A small network was shown many inputs. Here are its activations along a few directions, one row for each input.
In each table, some parts of the input vary, and every possible input appears once, in random order.
Descriptions start from the smaller parts, as in this example, which fits no table here: one of 5 places around a ring, together with either a single point or one of 11 places along a line or (one of 2 separate values, together with one of 6 places along a line).
Shared parts are said once, and a part with two or three values counts as separate values.

Rows:
r1: [ 29   9 -28  11  33 -16   7   8   6 -18   9   1 -38]
r2: [-28   3  12  12 -16 -15   6 -55 -14 -19  -9   5  -5]
r3: [-19  -8  55   0 -31  17  -3  62 -13  28 -25  -9 103]
r4: [ 27 -18  17 -21  10   7  -8 121  19  19  -9 -17  69]
r5: [-16  19  13  30 -13 -13  10 -43 -26  -6  -7  11  -4]
r6: [  9 -19 -29 -24  22   0  -8   1  26 -17  12  -2 -32]
r7: [ 15 -10 -29  -6  30 -17   4  -6  19 -31  10  -3 -38]
r8: [ 33  11 -24   3  22   4  -1  17   9   6  14   0 -34]
r9: [ 22  -5 -26 -19  17  12  -9  14  20   4  17   0 -29]
r10: [-34  -5  10  -8 -24   2  -1 -49  -8  -4  -9   3   1]
r11: [-14  18  16  22 -21   6   5 -34 -25  20  -1   8   1]
r12: [-23   5  14  -1 -27  13  -2 -37 -14  19  -2   5   5]
Q: The inputs of r6 and r10 match in every part but one. If r1 is changed in the same way as r6 into r10, which row does it become?
A: r5
Q: What do these inputs look like to the network?
A: one of 2 separate values, together with either a single point or one of 5 places around a ring

Rows:
r13: [ 44  16 -28  17  36  -9   6  29   6  -4  14   1 -35]
r14: [-38  17  54  31 -46   4   7 -21 -41  23 -23   6  61]
r15: [ 48  14 -49  13  49 -18   7   2  14 -21  23   3 -74]
r16: [-33  17  32  26 -34   1   7 -49 -33  11 -13   9  21]
r17: [ -9 -33 -16 -44   6  10 -13   4  32 -13   4  -8  -6]
r18: [ -24   15  -13   16  -11  -13    8 -103  -18  -17    5   14  -60]
r19: [-17 -31  29 -37 -20  16 -12  60  15  15 -16 -15  73]
r20: [-13 -33   7 -40  -7  14 -13  32  24   2  -5 -11  34]
r21: [ -5 -34 -38 -48  18   2 -13 -23  40 -31  13  -4 -45]
r22: [40 17 -5 20 23 -3  5 57 -2 12  5 -2  5]
r23: [-29  16  10  21 -22  -5   8 -76 -26  -2  -3  11 -19]
r24: [ 36  19  17  23   9   1   3  86 -10  26  -5  -4  43]
Q: The inputs of r24 and r13 match in every part but one. If r19 is changed in the same way as r24 into r13, which row does it become?
A: r17
Q: What do these inputs look like to the network?
A: one of 3 separate values, together with one of 4 places along a line
Q: Start at r14 and move only the place on the line of 4, one step at a time. The first step leads to r16. Which rows follow, in order?
A: r23, r18

Rows:
r25: [ -50   -6   -4    1  -20   -3   -3 -113   -5  -35    3   16  -40]
r26: [-31   9   8  15 -17 -29  17 -73 -23 -22 -17   3 -19]
r27: [ -17    6  -33  -10   -7   -2    2 -106   -4   -2   18    9  -84]
r28: [ -2 -12  38  -7 -13  23  -7  77   1  26 -13 -10  89]
r29: [ 17  32 -32  34  18   2   6 -61 -10  -9  18  17 -71]
r30: [  0 -12  40  -6 -14  23  -6  78   2  26 -12 -12  91]
r31: [  2  -8  42 -11 -24  11  -5  81  -1  34 -18 -17  81]
r32: [ -1  -9  38 -14 -23  11  -7  80  -3  33 -20 -12  77]
r33: [ 80 -29 -86 -37  96  -8 -12  78  72 -43  37 -13 -78]
r34: [ 82 -24 -86 -45  84 -20  -6  82  67 -38  34 -14 -85]
r35: [  5  23  -7  48  14 -15  13 -44 -21 -13  11  14 -32]
r36: [ -20    0  -33    0    2   14    1 -108    1   -8   21   12  -79]
r37: [ 20  38 -30  23   9 -12   8 -58 -16  -4  14  14 -79]
r38: [ -5 -12  34  -9 -12  23  -9  77  -1  26 -15  -5  86]
r39: [  0  -8  40 -12 -24  11  -6  81  -2  33 -19 -14  79]
r40: [ -3  -9  36 -15 -23  11  -8  80  -4  33 -20  -9  75]
r41: [ -4 -12  36  -8 -13  23  -8  77   0  26 -14  -7  88]
r42: [ -45   -2   -3   -9  -29  -18   -2 -111  -10  -28   -3   13  -47]
r43: [-35   5   6  24  -8 -15  15 -76 -19 -29 -11   5 -10]
r44: [  8  28  -4  38   5 -28  16 -41 -26  -7   5  11 -41]
Q: The inputs of r44 and r35 match in every part but one. If r39 is changed in the same way as r44 into r35, which row does it become?
A: r28
Q: What do these inputs look like to the network?
A: one of 2 separate values, together with either a single point or one of 4 places along a line or one of 5 places around a ring
Q: Change only the choice among 2 separate values in r37. List by row number the other rows that result.
A: r29

Rows:
r45: [  4   7 -63 -23  21  16  -5 -74  15   1  34   3 -99]
r46: [ 17 -13  -8 -46  -2   8 -21  56  21   0   4  10  12]
r47: [-35 -26  26 -15 -26   1 -16  14   3   2 -15  -1  29]
r48: [ 25  13  12  -5 -14  -8 -12  54  -3  17  13  13  16]
r49: [-10   9  17  12 -15  -7  -7  30 -21  15 -24   8  23]
r50: [-25 -19  25 -19 -29   3  12   7   1   8 -19 -23  35]
r51: [ 17 -18 -13 -33   9   3  10  49  24   3 -13 -23   7]
r52: [ 11  19 -25  36  32 -50  17 -65  -4 -58  15  12 -85]
r53: [ 22  -4  -7 -20  11  24 -20  38  30  -8  -3  -6  12]
r54: [-20  -5  32  -7 -26  24 -18  -5   8  -3 -10  -5  40]
r55: [  19   23  -32   18   11    5    5  -78  -12   15   33   11 -104]
r56: [-13  27 -18  35  14 -45  21 -90 -19 -53 -10  23 -65]
r57: [ 14 -28  -7 -37  23  -6   4  46  23  11  -5 -23  21]
r58: [ -30    1  -27   -7  -23   12   -3 -121    0    9   23   11  -70]
r59: [20 -1  2 43 30 23  6 33 -2  5 22  6 29]
r60: [-27 -29  31 -23 -14  -6   7   4   0  16 -12 -23  48]
r61: [  7 -24 -13 -28  12   1 -18  56  25  -3  -8  -2   2]
r62: [  9 -23 -17   1  42  38  -4  36  28  -9  14   3  26]
r63: [ -2  23  21  -6 -30  -1  -9  30 -23  19 -10  19  35]
r64: [ -2  18  14   8 -19  -6  22  24 -22  20 -26 -16  30]
r65: [ -7   9  12  41  14  30   8   9 -22   7   0  11  49]
r66: [  -4   31  -24   17   -8   10    8 -104  -26   19    7   21  -84]
r67: [ 25   8   6  10  -3 -13  20  47  -2  18  -3 -21  11]
r68: [ -4   6  21   4  -5 -14  16  20 -25  28 -19 -16  44]
r69: [ 30  22  12  22   0   8 -10  36   4   8   6  -2  16]
r70: [ 17  -1   8  14   0 -14  -9  53  -1  13  -1   2   4]
r71: [  3  32  21  20 -16  15  -8  12 -15  10 -17   3  35]
r72: [-32 -24  22  14   4  38  -1  -7   5  -4   7   4  54]
r73: [  4  -6 -55  -6  40 -35   4 -62  15 -73  13   3 -82]
r74: [-26 -14  32 -33 -39   8 -19  14  -1   6  -2  10  39]
r75: [ 24  -4  12   5  11 -21  14  44  -5  26   4 -21  25]
r76: [ -31  -10  -20    9   -4  -40    8 -109    0  -65    2   12  -52]
Q: The inputs of r62 and r59 match in every part but one. If r45 is changed in the same way as r62 into r59, which row does it become?
A: r55
Q: What do these inputs look like to the network?
A: one of 4 places along a line, together with either one of 2 separate values or one of 6 places along a line
Q: Change only the place on the line of 6 in r62. List by row number the other rows that result.
A: r46, r51, r53, r57, r61
